A small network was trained on made-up records. Each row is its average activation on records with the value named, seen along a few directions.
Values that are neighbours, or in one group, have similar rows; names and order tell nothing.
Strong random noise was added to every row along 19 fixed directions; ignore it. To show where, here is one row again and again, with new noise each time:
[-108 -179  -99    5 -365  -19 -157 -205  127 -266    2  292  197 -303
 -146  -41   16 -342  -15  -79  -48 -230  301   19  297  -69  149 -176
 -738  418 -128   56   45 -382  193]
[-101  122  197 -494 -249 -106  202 -137  -10  -51  100   50 -400  266
  149  144  118 -174  180 -139 -190  -11   70 -375  153 -211    5 -129
  168 -185 -125  115  291  -15   16]
[  58  140  119  238  116  174 -245  -67  206  143 -204  111  145 -229
  -18  243    5 -152 -166  -66  157   92  303   27 -106  -25   83  -67
  180 -148  -93  104  -89   48  262]
[ -36   94  -75 -206  144 -140  -33 -222  101 -374  108  159   62 -281
  -15   78 -103 -440  -65  -38   91   21   22  182 -115 -162 -111 -141
   16 -191 -134 -274   -7 -287  -44]
[ 265   24   87  210  201   25 -243   94   66  -58  -34 -226 -185  -43
   12  -44  344  111 -241   66 -150  126   18  101   85   55  -12 -102
  -56  -25  297   36 -139 -518 -286]
[-278   89   15 -243   89   30   28 -117  173   71  139  109   35 -187
  210   38 -224  -94  337  -38  141 -417   26 -119  229   84   96 -167
  204    2 -127    6 -190  279  141]
[ -49 -130   31 -206  205  219  -36  247  -41   66   13  150  -96  -50
  159  225   76  -47  150  161 -250   -6 -165  -25  150   47  -78 -121
   19 -266  147 -156 -110   83   42]
[ -31  -31  126  319  -91  267 -125   42 -429  -47 -335  197   68  -37
 -193  279  202 -259  -34  196 -180  257  381  -47  157   51   65  -75
 -151  -17  -76  -20  107 -162  139]
[-141    5   64 -218  104   83  183   95  311 -450 -119   89  -32  133
  121  125  144 -196  -76   45  112   63 -374  -95  121  121  -43  -79
 -126   29 -126 -331  -71 -357 -200]
[  -7  122  106  -17  372   86    2  222  -26    4  -82  349  -20  449
   -4  142 -278 -173   67  -62  -21  -37 -321  -71 -290   74 -120   17
 -222  -78 -112 -278  226  -99   44]
[  26  -74  110 -468  184  -41 -162  191  -41  -34  258   50  180  266
  106   91  -72 -173  130  -21 -171  226 -169   84   67   34 -250 -167
   84 -203   51  -61  215 -327  -88]
[ 170  107   87  152  144   -6  -25  -93  -99 -197 -170   27 -292  102
  184  -24  -57  227  -49  -85  299 -145  107   47 -177  197   29  128
    1  149  -70  450   74 -313 -158]
[-240  -64   49   92 -277  -39  123   -9 -412   11  -88 -266  529  142
   -6 -133   78  219  182  183  -15  -93  232  144  -79   83  105  135
  369 -189  -24   93  142  197   63]
[  57  -51 -131   99  209 -153 -253 -398 -285  -47  150 -175   31 -271
 -205 -171 -294  151 -175  -53  328  -73  278 -107 -112   47   82   51
   51   67  -67  278 -354   17   10]
[-218 -178   37  -12  141   41  -98 -155   70  -34  -86  -96  131 -138
  211 -191 -131  157 -243   23  248 -113 -115   31 -205   62  152   92
  111 -120   21  -31 -237   30  -62]
[ 134 -245  -46  227  104  297   38 -396  485  161 -207 -102  217 -313
  174 -196 -135  -83 -194 -181  277 -372 -291 -258    2  251  406  211
  -85  171 -138  162   66  338  -11]
[-176  -35  -96  160   23  184  133   45 -268  -70  165  355 -331  227
  214  -24  206   -7   71 -158    3 -372  -10 -135 -413  -70 -129   66
   14  -35 -138 -404 -475    3  202]
[ -86  348   19  -68   56  -98  -69 -205 -286 -307 -165   65 -470   16
 -392  437   53  110  282   79   -2  279  258 -201   62 -165  -99  -79
  351   85 -262  534  209  -57 -116]
[-261  -96    5 -121   18 -109   50  -33  156  234  -24  -79 -197 -237
   62 -173 -248   26 -200  124  -41 -194 -177 -111  117 -174  289  -50
 -343  -90  231 -229 -172  257  -83]
[  74  -30  -81  202  -87  304  299  206 -390  -92 -230  279 -430  131
  -89  333   34  -43  106   63  116  -34   33 -195   43  123   90  114
 -339  200 -219  180  -10   63    9]
[-205 -257  183  -51   70  102 -474   41 -212  113 -114  119  114  215
   21   79  101  381 -228   48 -108  382  180 -138 -212  -27 -166   59
  105 -120   99  175 -170  -70  274]


Values of S:
s15: [-507  386   93  -11 -288 -449   93 -142  137  -65 -175   47 -209   15
   33 -103 -129  253   85   81  196   61  243   85   56 -205   -6   28
   72  416  -91   53   55  113  -34]
s9: [-131   71    6  -58 -295   45  355    9  345  353  220 -293  117   78
  136 -267  -72 -220  174 -206  139 -286 -288  -40  111  -17  324  -11
  316  133 -168 -138  177  351 -205]
s18: [ 265  -90 -116  290  118  276 -143   30 -376  246  146  107 -293 -114
 -248  111   -7 -398  -48  -22  -45  189  159 -290  445  189   13 -198
 -425  451  -51  -57 -269 -112  -85]
s1: [-235  -76  241  -94  101  230  -25 -193  146  169 -147  -24  374  136
  189 -147 -306 -355   -3 -109  266  163 -255 -248  214  275  195  -11
  325  118 -256  -36  296  111  -96]
s5: [-277 -175  -12  127 -252  123   97 -248 -311 -452  -48  -86  350   18
  -13 -344  175 -121   64  -36   19 -401   12  178 -316  -35  255   16
  220 -177 -257 -102   56 -257 -135]
s17: [  18   51  203  117   32  -58  -72 -158  127  231  -95 -133 -309   39
  257 -255   77  -15 -373  -66   98  309 -122 -100   72   18   25   96
   80  240  121 -101   50 -191 -299]
s10: [-124   82  -88 -201 -294 -266  523  249  -64 -294 -322  139  -98   48
 -174  208  -25   15  131  339 -238  133 -194  164   47 -260  -67  105
 -436 -167   97 -270  441  185    6]
s14: [-124 -185  -95  -36   56    3 -209 -137 -261  -67  -97   97  139 -262
 -388   74 -188 -108  -88  167 -190  140   62  -74   -6 -128   62  -46
 -229 -155   26  -73   39   90  104]
s12: [ 125   85  -23   80   -2  -82   51   96   70  425  148 -317  281   55
   29 -116 -183  117   80    7  152  115  -16  161  131  183   -6   57
  336   92   61  175  146  366  -76]
s20: [ 170  123   -3    0  224 -141  130 -215   85  -40 -143    1 -267   59
  -83  -82 -221   22 -135  -75   -8  -55 -271 -139 -345 -126   -4  195
  -37 -253    5 -152  234  162  -52]
s8: [ 156  -30  -16  289  154   82 -327  -14    2   78  137    4  422   40
  -37 -139   50   87    8  -68   41   20  216   36  102  323 -191  -11
   82  298   -8  -72 -317  -65  254]
s6: [ -64   10   78  -98 -173 -125  143 -132 -148 -294  -44   65  116  -14
   20  -87 -128   18  109   24   34 -395  306  -94   88  102   89  -74
 -167 -153  -56  -75 -121   40  349]
s2: [ 272 -124  -87 -149 -229   42  159  -72    7 -218  262  -72  173  124
   96  -52  114   85  254 -277  104 -395  105  -45   52  207  -14   -3
   32   71 -209  324  -57  -31  202]
s3: [ 108  -95  -49  329  392  274  147  -50 -220  -45   65   -6  376  295
  109 -338 -148 -179  257  -40   32 -388 -473    0 -139  505   -5  140
  121  161 -140 -360   55   95 -203]
s13: [ 439 -181 -123 -405 -277 -135  132  -18   -7   63  333  -44  -15  -93
  152  -42  141  -51  125 -154 -364 -169   84  114 -131 -236 -129   85
   99 -461  169  129  264  115  182]
s19: [ 174 -236 -131  220  367  154 -147   39 -321  269  242   28 -110   67
  126 -286 -334   83  -66 -100  159 -187 -237  -26 -171  273   18  136
 -253  227   76    7 -198  -34 -196]
s4: [ -33   84  361  200  -88   70  -15  -69  339   88 -481  132 -223  330
  359  -84    5  139 -388 -191  185  133  -58 -131 -270   23  118  180
 -142  123  -57   98  301  -93   47]
s11: [-202  221  195   62 -108  -95  115 -132  305 -200 -112 -139  120    4
  222 -242  222 -168 -150  -20   54 -150   61   42  -10  -47  181 -140
  186 -150   17 -373 -124 -256  -51]
s7: [ -75  -25  -49  323 -180   59   10 -294  269  254 -251  -20  -83 -100
 -151 -239  -17  116  -10  -80 -160 -314  -92 -305  105  -61  351  136
 -359  396   -6  155  168  413   77]
s16: [-103  182   95   16 -152 -427  -19 -275  -78  102  212  -33 -493  345
   86 -414   56  312  192 -106 -236 -143  136 -257  240    3 -198   13
  -44  568  172  104  171 -138 -139]
Each value of S is a pair of two hidden parts, and every pair occurs once (5 first parts, 4 second parts).
s10 and s19 share the first part; s10 and s2 share the second. Which value has the first part of s2 and the second part of s19?
> s12
s7 and s15 share the first part; s7 and s3 share the second. Which value has the first part of s3 and the second part of s15?
> s8
s20 and s14 share the first part; s20 and s4 share the second. Which value has the first part of s4 and the second part of s14?
> s18

Values of C:
c14: [ 352  135  406 -240  157 -250  129   18  416  356   61 -218  404  367
  269  -98 -328 -350 -258  -82  119  123  -52 -388  450  405  -46  -11
 -181 -166  158 -449  272   58  171]
c9: [ 277 -325  152 -580 -334 -109  595  256  -66 -413 -156 -114 -249  179
  443  -72  136  -52 -188  233  -50  100 -122 -212  694  286   69   52
 -771  -47  244  -86   92 -293 -151]
c12: [ 447  143 -212   99 -179   39  304   49  259  143  540 -340  -46   31
  167 -195  153  -26  245 -433  385 -411  -47    5   77  157   66   46
  329  272 -187  232 -274  -42 -204]
c5: [ -79  110  245 -276  147 -179 -233  245  -63 -189 -291   58 -513  -60
  194  299  205  559  -91  407 -248  220  268   -4  158 -117 -150 -172
 -123 -381  456  193 -186 -242  125]
c13: [-118   34  130 -313  235  192  -93  381 -489  397  344   60 -348   13
  107  182 -521 -379   52 -111  254  201   41  326 -205 -163  151 -297
  432 -489 -100   92 -162  -61 -213]
c6: [ 699  305  536   77  279  258    1 -186   80  322 -108 -125 -237  225
  542 -111  -74 -572   44 -329  -70 -424  156 -324  218  387  278 -173
   49 -312   29   80  422 -304   -5]
c15: [-213  194  173  112  115 -354  218  478 -459  252  -48 -136  145  546
  146 -353 -398  583   73  268  -64 -586  155  234 -279  160   74  121
 -159 -422  416 -279 -110  132  140]
c7: [ 165  167  -88  285  446   55 -110  620   19  188  149  -16  475 -220
  151   69  -30 -105  121  333   12   79  -48  760  221  338 -335 -227
  -23  -66  344 -440 -286 -144 -136]
c3: [ 103  452  323  121   85  -82  150  221 -395    0 -244   62 -236   40
  369  157 -165  -64  131  209  -27 -373  631  241  119  186  147 -241
   19 -383  186   17   -9  -64  197]
c1: [-420  -97  204  149  -28   86   93  -72 -298 -114 -407 -179  329  131
 -269  -38 -227 -232 -588  215  426  558   27 -223   19  117  302   32
 -141  -49 -201 -317 -229   15 -146]
c11: [ 215  101  139 -348  207 -314  -19  127  110  230  170  202 -509  -56
  621    2    5   40    6  158 -239  395  -58  260  209  -29 -477  101
   79  -19  487   18  302 -151 -234]
c2: [-479 -412  -69 -454 -319  226  215  -10 -296  141  376 -628  -46  171
    5 -148  -13   68  -61 -129  354  239 -385 -187  -65 -153  360  -37
  709 -227 -248  238 -176  103 -529]
c8: [-119 -295 -355 -306   78  112   74 -124  408  212  135  -27  171 -369
   41  174    4  112 -111  -36  151  465 -513  -59 -242 -187 -240  280
  527  -64 -120   42  -85  683   52]
c4: [  29  -85  -92  -40  -28  190  -62 -207 -399 -367  -25  234  -76 -133
 -273   91 -177 -343  245 -130   12 -446  162  -75 -155  -53  257 -164
 -124  -38 -378  257   54 -119  100]
c10: [-354   55  103   66 -396 -217  337  -51 -186 -282 -388  194  141  194
  -47 -132   44  148   13  167 -160 -232  112   93 -246 -150   84  237
 -204 -155  -51 -323  332  235  198]
C is arranged as 5 separate groups.
Which other values are in the same group as c13? Give them in the order they are listed.
> c4, c10
Which other values are in the same group as c15? Give them in the order they are listed.
> c14, c2
Which other values are in the same group as c6? Give them in the order they are listed.
> c9, c12
Which other values are in the same group as c8? Give them in the order they are listed.
> c5, c11

Values of V:
v13: [-906 -379  -43  115  -66  490 -414  326  -12 -309 -455  815  -60  213
   88  306   98  282 -170   -2  -74   93 -364  345 -788 -346  -17    9
 -506   75 -243 -132 -207 -356  157]
v15: [ 132  112 -138 -256  212   60  -42   51  399  479  133  -73 -310   -4
 -321  363 -228 -241  -87 -229  135  569 -536  -80 -397 -520   27   68
  598 -233 -215  115  371  353 -272]
v5: [-243  350  118  259  343  -32  102  144 -272  -72 -112  -21  250   91
 -181  -83 -138 -308  361  311 -319 -737   44 -110  242  120  344 -310
 -222 -290   45 -796 -109  -62   72]
v12: [ -46  285 -325  102  197  609  200  543  165 -101  279  653 -210 -100
   15  639  383 -921  344 -242  -81  -72 -373  341 -426 -424 -167 -350
  268 -390 -470 -671 -320  -44   76]
v11: [ 512   60 -330  314  943  203 -519 -214  227   24  189  147  176 -579
  121  -63 -189  162  505  -88    5 -426 -254  424 -165  320 -247   35
  361  221  106  522  100  -96 -199]
v9: [ 106  379  -61  -60 -661 -579  769  -52  -87  -74 -253 -143  312  -30
 -126  133 -500  104  -19   35  637 -336  710  203 -196  -63  285  316
 -143 -305 -193  565  479  527  440]
v1: [ 452   98 -235  -30  -77  259  263  -52  -47 -232  397   82 -418 -325
  -62  520  186 -425  204 -288  360 -240  339 -394  323   56   39 -290
    4  -31 -385  158 -653  -77  169]
v19: [-145 -298 -125  -98  356   16 -301  565 -328  -45   33 -506  433   94
 -307 -167 -623   71 -726  226  457  429 -619  584 -572  -72  301   34
 -364 -256   72  -84 -210 -530 -729]
v6: [ 420  347   87 -495    1 -171  -44    3  137 -276  334  436  145   62
   16  380  -26 -499  399 -257 -117 -110  471   33  244   69 -389 -348
  -89   22 -263  -48  116 -271  552]
v4: [ 529  683  391  706  208 -230 -147 -167  391 -126 -361  -94 -389  400
  194 -183  299  139 -148 -397   -9 -337  154  294 -583  -46   -2  -18
  137    9   84  176  548 -637 -212]
v10: [  17   -1  406  337   22   98   39 -507  -62   58 -462 -855   -5 -228
  -66 -406  257  337 -132  296 -114 -493  286 -717  839  543  739  -99
  338 -144  246  334 -199  365 -166]
v14: [  56  365  348  417   11 -146 -116 -159  -54  350   -3 -205  219  343
  -63 -357 -196  -58 -153 -249 -120 -677  400  -60 -555 -144  401  -29
  202 -555   81  -83  217  -33  311]
v17: [ 551  398   95 -146  275 -277 -489  456  411   76  296   86 -550  607
 -511  163  104  301  -17 -478 -267   57  -30 -191 -216 -322 -231 -244
 -497  114  232  509   81 -821   62]
v18: [-790  106   41 -234 -622  217  -63  329  299  431   20  394 -146  107
   32  538 -103 -384   10 -263  247  430  133  363 -400 -690  266 -250
  284   23 -513  378  316  112   49]
v7: [ 332 -272  119  -64   60  484  129   94 -143  -97 -109  184 -291  112
  442   53   29  -62  141  -96  191 -126 -164   -4   69  364  143  113
   25   50  -71  463   96 -171 -194]
v8: [-798 -577  -28 -619 -573   34  -42   17 -141  -44   42  -30 -273   -3
 -156   60  384  428  -40  284 -490  454 -198 -369   96 -600  -53   41
  170 -152   25 -148 -251  429   94]
v2: [ 403  328  380  135 -367 -199  644  226    4 -356 -484 -777  281  426
   84 -127  483   94 -328  265 -166 -145  224   72   75  269  322   88
  100 -688  320 -173  397 -129 -139]
v16: [  94  135   66 -305  665  116 -347 -193  180  126  105  177 -164 -439
  216   65 -559 -306  192 -156  -80 -436 -173  130 -307 -161  225 -324
  284 -548   11  190  -17  204   -6]
v3: [-336  -71 -208  818 -123  645  209  414 -517  731   87  195  167  -38
   39  -57   43 -360  506  107  -95 -170 -165  438   55  146   61   70
  180  430  -40 -581  -50  354 -226]
v20: [-201  364  -17  645 -281  149  302  817 -222  550  -17   24 -273  259
 -586  132  -61 -413   27  128  -77   21    3   85  238 -226  333 -374
 -695  289   45 -785 -294    8 -121]
Each value of V is a pair of two hidden parts, and every pair occurs once (5 first parts, 4 second parts).
v5 and v9 share the first part; v5 and v6 share the second. Which value has the first part of v6 and the second part of v9?
> v2
v11 and v1 share the first part; v11 and v16 share the second. Which value has the first part of v16 and the second part of v1?
> v4
v8 and v7 share the first part; v8 and v15 share the second. Which value has the first part of v15 and the second part of v7?
> v17
v14 and v3 share the first part; v14 and v10 share the second. Which value has the first part of v10 and the second part of v3?
> v20

Values of Z:
z5: [ 347  489  152  175  144  254  263  104  449 -274 -344  -31 -259   50
 -160  515  278 -232  221   -9  164 -125   61 -481  613  395  140 -203
  131  227 -283  239   23  -44  -27]
z8: [  61  521  305 -132  -49 -143  216   86  605  -64  154   23 -343  335
  325 -130  366 -356  251 -249 -291 -476  -34 -130  265  -73  -54 -417
   79  -93  103 -542   91 -356  -27]
z15: [-184 -246 -118   54 -451  114  124 -117    8  217 -206 -224 -161 -197
 -215   45 -192  209 -371  -53  316  -30   32 -217  -58 -255  610  110
 -385  145 -177  539  -53  336  -65]
z11: [  59  103  126 -332 -295   52  133  -89  251  153  123  126 -189  126
  160  282  101 -139  236 -217   54   -6  330 -594  560   67  -15  -96
   38  190 -192  358   -1  171  347]
z7: [  71 -361  164 -194 -162   18 -102 -511  124  146  -68  319 -141  -37
  590 -298  126  -37  -35 -192 -269   78  -28 -149   68   52 -118  267
  -19  262   49  230  537   12   97]
z13: [ -18  -30  -82  265 -264  -62 -129 -465  160  127 -158 -233  290 -456
 -190 -117  -11  -97 -251  -55  290  367  246    7   69 -130  150  177
  197  326 -161  317  118  270  -26]
z6: [ -12  112   75 -227   10   37   51 -203 -573   58  222  100 -264  -31
  216  -21 -213 -212  430 -200  -81 -685  276   87 -394 -195  209 -106
  461 -632 -148  275  253   21   82]
z2: [-232 -136  445 -224 -147  233 -220  -30 -436  311 -114   76 -276 -121
  472  129 -245 -423 -458 -104  287  497  442  237 -156 -151  276 -165
  422 -509 -107  334  208 -313 -121]
z10: [ -24  326  195  157  141   10 -144  191  -17  477  177  -52   31  431
  109  -54  170    4  331  -47 -291  167    5  -31  193   96 -236 -115
  375  231  139 -116  166   42  -64]
z12: [ 283 -194  -98  494    9   21 -266 -301   12  256   -9 -237  409 -192
  -93 -361  -15    1 -205 -172  -53 -236  112  143 -256   30  183  139
 -156   57  110   28   95   16   56]
z14: [-266  237  283   85  119 -328 -313 -284  501  278  -52 -180   61  142
  147 -311    1  345 -226  -52  -44  -62   63 -278   33  -39  -30  -55
  135  117  222 -247 -183   79  150]
z1: [ 332 -150  235 -205   -9  203  -47 -157  105  181   49  287 -354  -55
  203    7 -327 -746 -245 -343   15  -65   -3 -221  146  -52  295 -235
 -518  -90 -125   50  333 -213   -6]
z3: [ -47  -95  -90 -318  262   99 -243 -171  121   24  312  253  216 -408
  113  149 -160 -391  143  -31   92  261   -4   78  138   28 -289 -130
  396  -85 -133 -186 -194    2  124]
z4: [  -8  182  164   51 -275  162  127  208  273  512  293 -371   42   31
  193  -78  264 -283  145 -113  -14  -44   43   83  387   26  211 -232
  454   57   26 -123 -120   95 -177]
z9: [-235  209 -227  564  389  270 -116   40  312   22 -372  273   30  -85
 -302  309   44  382  187   77  125   10 -315  -19 -401   66 -125  202
  359  310 -213   77 -100  513   77]
Z is arranged as 5 separate groups.
Which other values are in the same group as z2? Give them in the order they are listed.
> z5, z9
Which other values are in the same group as z8? Give them in the order they are listed.
> z1, z4
Which other values are in the same group as z12? Give them in the order they are listed.
> z15, z14
Which other values are in the same group as z11? Give them in the order they are listed.
> z6, z3
